These are the activations of a small network on made-up records, seen along a few directions, one row for each record.
Each row is followed by the record's values for the fields Z, C, V, H, Y.
A field that a record lacks is written missing.
Other fields move the rows too, some of them a lot.
(in the rows, 500 means zero)
Strong random noise was added to every row along 21 fixed directions; ignore it. To show where, here is one row again and again, with new noise each time:
603  452  659  675  566  541  480  441  675  358  627  568  455  372  572  566  598  367  624  552  407  396  570  561  506  427  422  396  502  485  529  529  408  408  468  456  541
592  545  880  280  694  420  564  595  643  539  385  548  448  769  636  193  493  757  495  813  340  450  470  401  375  306  587  523  495  659  389  668  124  632  513  416  738
531  547  595  380  436  571  507  656  453  457  409  332  577  622  384  630  525  614  273  607  780  422  320  528  455  446  610  684  775  433  530  821  495  440  440  493  741
524  343  494  592  364  582  451  458  571  558  400  559  516  522  633  623  544  460  474  510  422  575  596  628  601  639  487  280  285  528  489  510  270  543  473  546  357
454  501  549  617  403  342  443  211  475  576  436  368  323  465  676  531  634  712  545  789  346  559  567  636  693  373  497  430  465  472  472  407  786  298  570  654  419
476  399  674  469  660  520  366  565  376  426  734  386  603  811  335  460  604  375  558  623  227  511  307  601  636  455  500  421  474  492  443  276  463  538  488  160  271
654  416  610  397  464  600  677  518  651  377  596  596  450  490  561  505  351  473  410  443  257  706  687  539  328  564  414  456  443  399  369  400  179  475  560  358  546
432  435  405  585  390  594  596  467  573  581  654  699  454  556  484  488  613  549  627  314  439  656  600  298  456  495  460  495  415  388  336  220  627  406  529  504  427
471  418  243  462  632  492  588  469  394  288  455  501  690  648  329  650  599  437  491  516  375  228  630  286  621  807  422  446  205  614  695  259  419  673  288  501  478
594  407  692  455  471  584  641  473  672  338  515  562  537  505  250  544  536  475  572  549  646  481  310  663  617  502  453  696  628  363  402  425  562  368  662  588  577
170  534  362  410  456  521  479  646  631  523  421  753  446  665  518  368  419  756  446  387  736  416  525  340  403  313  428  597  505  643  332  604  489  416  474  741  644
551  495  609  404  514  754  498  391  674  563  569  573  352  504  412  386  436  640  566  592  604  524  572  550  464  399  849  637  578  257  515  598  485  539  668  450  402
457  546  378  345  598  616  291  554  554  391  593  566  447  481  316  239  436  606  405  568  775  389  277  403  504  576  615  702  460  406  549  590  482  607  501  535  369
347  450  364  564  450  583  495  482  535  428  435  607  546  587  376  720  563  586  441  476  670  311  562  245  497  507  586  479  540  423  500  469  581  505  382  577  609
504  381  484  485  294  602  473  367  639  388  424  446  460  644  551  672  676  641  389  626  741  642  528  262  493  384  547  356  436  244  392  382  583  401  319  432  624
601  563  419  447  538  384  564  350  330  511  511  173  483  361  528  592  548  596  496  646  370  423  754  447  447  393  500  581  593  363  615  467  565  381  414  342  701
521  461  262  292  547  337  697  568  296  646  531  492  694  441  464  567  458  425  473  179  367  672  628  242  497  660  383  559  363  438  489  413  169  636  499  241  570
344  277  436  489  274  348  397  371  712  379  412  714  507  623  898  781  483  343  468  349  549  827  549  724  628  410  337  272  255  561  383  606  247  399  548  584  373
463  601  613  756  427  551  424  530  454  635  565  610  444  501  625  676  373  534  254  587  159  624  494  780  517  653  639  489  621  449  512  782  511  327  618  557  202
422  441  483  634  400  457  540  532  471  534  357  575  639  575  448  790  550  568  275  527  448  534  440  371  625  653  407  373  479  402  391  495  414  380  404  515  540
460  512  412  630  363  584  659  446  388  733  409  505  640  511  451  550  438  468  683  447  271  470  842  687  475  516  517  553  399  522  489  261  603  444  465  516  355
486  598  170  283  659  572  231  374  625  84  727  472  189  461  586  474  388  628  394  607  653  323  552  472  245  462  699  536  649  494  702  602  601  483  502  583  589
442  441  533  363  382  458  505  724  442  381  548  568  447  518  589  432  571  595  368  399  620  266  429  351  403  552  226  575  532  861  391  597  314  646  415  759  745

554  457  613  339  586  550  695  443  526  345  639  530  559  614  260  397  591  410  763  501  508  331  451  626  657  463  432  722  474  617  519  249  649  551  585  554  470 -> Z=z2 C=c2 V=v1 H=h2 Y=y6
500  571  463  388  406  612  435  462  477  575  659  531  392  596  705  589  576  671  391  490  516  466  639  359  383  407  517  508  604  462  441  620  443  347  397  507  573 -> Z=z2 C=c2 V=v2 H=missing Y=missing
456  594  312  378  581  516  411  546  499  415  574  611  424  717  599  515  368  656  370  543  287  474  540  524  272  604  512  507  587  587  459  477  437  344  513  609  524 -> Z=z1 C=c2 V=v2 H=missing Y=missing
487  371  462  476  549  709  706  637  557  551  472  430  581  708  203  483  570  546  484  410  501  723  480  469  638  555  494  452  383  336  472  382  482  397  522  374  498 -> Z=z1 C=c2 V=v1 H=h2 Y=y6
472  423  588  408  455  529  307  286  639  285  477  415  436  430  662  522  450  375  618  617  770  374  684  540  433  120  573  454  454  411  570  576  449  593  366  400  536 -> Z=z2 C=c2 V=v2 H=missing Y=missing
640  176  458  311  363  450  147  474  544  154  504  412  293  563  702  489  445  497  372  636  483  403  469  548  200  649  420  480  501  589  404  411  201  673  563  723  614 -> Z=z2 C=c2 V=v2 H=missing Y=missing
630  654  410  520  788  542  448  781  487  447  500  411  522  798  448  457  442  490  569  561  235  553  322  627  72  545  721  306  802  685  558  461  530  429  510  378  730 -> Z=z2 C=c2 V=v1 H=missing Y=missing
305  358  569  541  354  628  443  619  414  572  406  145  401  450  507  462  341  441  552  434  549  425  823  932  470  90  404  380  595  690  493  592  543  470  482  524  573 -> Z=z2 C=c2 V=v2 H=h1 Y=y6
466  491  643  593  518  138  349  452  545  321  275  645  681  394  509  438  328  320  378  666  583  528  277  351  510  470  473  670  355  408  473  609  428  707  421  487  411 -> Z=z2 C=c2 V=v1 H=h1 Y=y2
526  679  469  338  575  429  479  510  296  599  442  373  656  643  432  248  377  567  567  697  355  504  464  637  393  483  575  765  450  501  529  387  570  504  455  393  358 -> Z=z1 C=c2 V=v1 H=missing Y=missing
642  471  669  511  339  595  503  462  564  514  393  521  417  546  443  486  465  533  577  629  583  399  443  577  325  479  707  502  733  567  374  316  707  658  576  663  600 -> Z=z1 C=c1 V=v2 H=h2 Y=y6
589  569  444  362  552  524  618  553  473  408  587  353  372  584  364  471  582  577  360  458  649  784  218  362  526  580  680  471  635  431  573  487  798  589  605  423  567 -> Z=z1 C=c2 V=v2 H=h2 Y=y3
284  522  681  439  503  479  466  596  377  767  326  439  585  538  492  427  513  580  488  494  673  488  388  411  717  238  494  263  462  612  403  643  353  664  400  370  509 -> Z=z2 C=c2 V=v1 H=missing Y=missing
132  360  224  557  541  551  322  607  359  723  684  542  255  256  416  405  428  650  445  135  502  505  614  178  539  431  469  322  517  446  397  510  418  604  635  509  425 -> Z=z1 C=c2 V=v1 H=missing Y=missing
566  246  155  515  466  500  359  495  502  711  432  351  534  422  445  301  587  417  846  302  546  719  575  523  406  532  433  424  296  351  421  133  414  460  582  425  487 -> Z=z1 C=c1 V=v1 H=missing Y=missing
712  699  602  526  456  766  581  536  556  563  641  638  541  322  640  307  506  342  622  425  515  526  610  446  348  518  501  343  308  579  555  464  380  663  239  333  351 -> Z=z2 C=c2 V=v1 H=missing Y=missing
394  426  366  348  302  367  539  379  464  455  531  512  381  397  725  595  385  596  348  356  460  637  758  404  426  417  264  522  453  457  336  431  413  395  515  575  588 -> Z=z2 C=c2 V=v2 H=missing Y=missing
548  626  546  585  421  500  569  456  345  772  501  552  529  341  308  445  665  756  490  600  544  307  375  171  581  641  493  648  634  369  348  314  697  461  472  583  557 -> Z=z2 C=c1 V=v1 H=h1 Y=y2
513  597  721  339  471  576  731  358  483  661  732  575  494  639  623  463  818  521  715  381  643  646  539  134  662  206  604  520  408  427  498  493  635  608  413  256  457 -> Z=z2 C=c2 V=v2 H=missing Y=missing
446  554  747  688  399  615  664  400  496  778  501  493  352  446  496  376  721  638  728  528  557  504  520  475  693  345  647  482  524  545  498  470  912  546  610  643  397 -> Z=z1 C=c1 V=v2 H=missing Y=missing
728  467  680  205  451  391  695  596  447  787  451  448  426  545  677  304  599  644  548  418  501  775  404  430  437  510  608  678  544  585  450  747  217  701  736  518  688 -> Z=z1 C=c2 V=v1 H=h1 Y=y6
715  570  709  485  551  566  672  485  588  384  568  547  467  518  509  435  503  450  493  589  370  567  500  432  411  550  559  473  487  504  522  428  506  602  470  408  523 -> Z=z2 C=c1 V=v1 H=h1 Y=y6
393  291  613  440  302  670  446  458  603  285  685  645  260  543  637  676  572  537  265  361  656  534  530  187  516  500  490  309  479  462  389  543  417  688  489  563  481 -> Z=z2 C=c1 V=v2 H=missing Y=missing
404  445  605  522  533  482  228  600  571  214  400  569  579  749  380  457  335  477  319  747  555  424  251  484  322  453  566  574  548  433  401  497  500  528  400  522  457 -> Z=z2 C=c2 V=v1 H=missing Y=missing
443  407  322  462  220  735  623  444  579  659  369  534  667  623  603  683  421  391  652  274  592  742  833  774  435  431  485  381  328  391  417  323  399  332  435  398  399 -> Z=z1 C=c1 V=v1 H=missing Y=missing
592  588  231  505  545  608  655  613  548  476  702  670  508  563  306  625  688  452  563  165  681  684  203  240  427  761  599  463  686  431  502  317  792  450  593  493  602 -> Z=z1 C=c2 V=v2 H=h1 Y=y3
699  373  661  570  624  552  371  383  506  725  559  485  431  313  550  358  575  409  725  585  348  318  631  588  609  597  736  611  398  448  692  712  215  748  678  480  291 -> Z=z1 C=c1 V=v2 H=h1 Y=y6
575  444  400  405  293  628  407  542  251  671  558  336  617  540  452  521  458  290  546  338  522  672  434  681  467  637  607  358  475  518  448  209  547  756  478  270  223 -> Z=z1 C=c1 V=v2 H=missing Y=missing
418  308  600  712  501  424  288  602  401  659  476  201  347  672  608  437  632  636  456  689  184  545  539  716  556  388  425  377  531  597  444  575  522  305  574  563  488 -> Z=z2 C=c1 V=v1 H=h2 Y=y6
548  254  416  258  341  449  336  289  545  249  758  485  394  538  735  620  678  373  591  400  659  425  621  418  507  429  376  561  405  500  475  365  372  606  485  469  511 -> Z=z1 C=c1 V=v2 H=h2 Y=y3
641  720  420  555  650  423  670  455  452  809  528  292  325  190  470  199  512  768  562  573  276  670  588  576  565  486  377  512  558  422  493  431  669  166  638  496  599 -> Z=z2 C=c2 V=v2 H=h2 Y=y3
467  498  507  553  434  473  503  397  617  463  320  459  359  172  518  395  239  445  484  491  645  542  635  707  523  399  545  462  472  520  551  579  596  619  607  639  457 -> Z=z2 C=c1 V=v2 H=h2 Y=y2
544  593  214  425  569  428  590  558  457  423  647  519  385  372  523  385  568  601  551  351  445  463  456  515  456  695  229  634  512  693  547  434  607  292  582  806  627 -> Z=z1 C=c2 V=v1 H=missing Y=missing
345  483  400  455  454  708  451  651  430  365  603  556  563  670  267  491  561  411  360  335  819  501  224  384  658  645  573  565  402  540  606  559  721  691  413  576  251 -> Z=z1 C=c2 V=v2 H=missing Y=missing
707  515  619  579  290  668  481  450  631  683  522  557  655  667  663  535  758  325  751  506  669  654  420  755  560  466  546  466  405  480  467  448  568  370  399  409  336 -> Z=z1 C=c1 V=v2 H=h1 Y=y3

Here are new rows. What are their fields?
427  328  685  669  96  330  489  596  274  546  422  632  745  725  630  850  586  283  382  380  448  579  430  286  366  546  504  620  534  529  319  468  539  746  373  519  434 -> Z=z1 C=c2 V=v1 H=h1 Y=y6
356  481  478  589  457  610  475  649  365  740  311  510  758  549  262  527  371  518  377  479  520  377  528  534  596  608  491  615  442  389  456  575  355  479  413  474  357 -> Z=z2 C=c2 V=v2 H=missing Y=missing
313  605  519  498  602  537  469  551  143  515  621  368  622  437  282  899  436  581  179  547  316  135  511  394  680  548  405  339  782  447  496  566  375  397  338  290  554 -> Z=z2 C=c2 V=v1 H=missing Y=missing
693  507  274  355  492  537  388  268  512  425  569  397  458  402  575  479  570  460  755  576  597  390  603  680  421  523  579  659  476  448  663  404  569  422  515  600  484 -> Z=z1 C=c2 V=v1 H=missing Y=missing
413  645  507  412  306  384  524  371  490  468  536  523  449  336  721  407  541  470  419  450  769  774  370  473  733  335  332  358  269  590  460  500  695  568  349  473  319 -> Z=z1 C=c2 V=v1 H=h2 Y=y2
705  668  406  426  303  846  770  559  400  652  469  429  448  245  295  573  389  706  307  478  513  394  577  713  495  875  443  423  681  546  449  338  548  397  505  669  578 -> Z=z2 C=c1 V=v1 H=h1 Y=y3
665  544  610  468  688  403  659  446  485  528  455  253  528  378  468  369  781  504  796  649  547  217  493  699  797  418  301  587  451  750  716  594  544  397  487  632  710 -> Z=z1 C=c1 V=v1 H=h2 Y=y6
572  420  466  740  448  436  419  667  534  317  430  632  511  690  550  738  539  440  361  500  350  501  339  316  147  757  576  390  689  573  433  434  568  532  474  658  684 -> Z=z2 C=c1 V=v1 H=missing Y=missing
585  537  912  640  373  699  448  430  491  510  885  580  292  219  411  395  620  481  568  531  537  469  318  331  501  333  558  489  733  309  302  358  733  587  547  389  357 -> Z=z1 C=c2 V=v1 H=missing Y=missing
311  584  568  682  468  452  484  478  474  418  575  546  405  455  587  471  501  484  592  527  430  281  632  594  489  323  440  541  540  741  542  504  794  490  465  671  445 -> Z=z2 C=c1 V=v1 H=h1 Y=y2
684  600  674  668  503  445  635  517  332  805  391  467  784  485  482  540  699  342  544  523  463  547  433  243  644  667  652  472  349  423  627  540  482  768  322  209  372 -> Z=z1 C=c1 V=v2 H=h1 Y=y3
574  598  652  530  592  596  558  600  577  567  509  499  354  220  499  323  312  470  454  440  513  594  526  516  410  396  621  346  583  525  547  721  378  675  558  400  540 -> Z=z2 C=c2 V=v1 H=h1 Y=y6
617  386  590  756  567  382  427  494  584  529  514  696  465  533  610  825  658  434  551  519  235  449  368  471  474  687  626  302  702  547  477  592  360  479  666  603  605 -> Z=z1 C=c2 V=v1 H=h2 Y=y6
407  308  402  534  384  813  465  543  332  473  592  296  563  814  413  754  674  433  440  466  467  326  746  582  621  602  602  490  372  527  715  535  548  559  342  482  309 -> Z=z1 C=c2 V=v2 H=h1 Y=y6
444  699  400  265  512  399  537  240  465  404  627  626  416  321  741  536  416  505  462  451  577  417  641  424  628  458  469  499  385  608  618  570  497  613  442  515  382 -> Z=z1 C=c1 V=v2 H=missing Y=missing
676  670  452  437  286  545  553  622  444  599  638  495  367  357  573  560  558  694  292  428  570  685  255  515  347  619  336  462  844  510  268  488  602  210  530  629  729 -> Z=z1 C=c2 V=v1 H=h1 Y=y6
368  602  433  744  296  746  309  485  820  282  390  787  396  571  715  582  366  564  360  620  750  390  768  261  55  251  685  331  488  441  458  590  641  457  109  627  580 -> Z=z2 C=c2 V=v1 H=h1 Y=y6
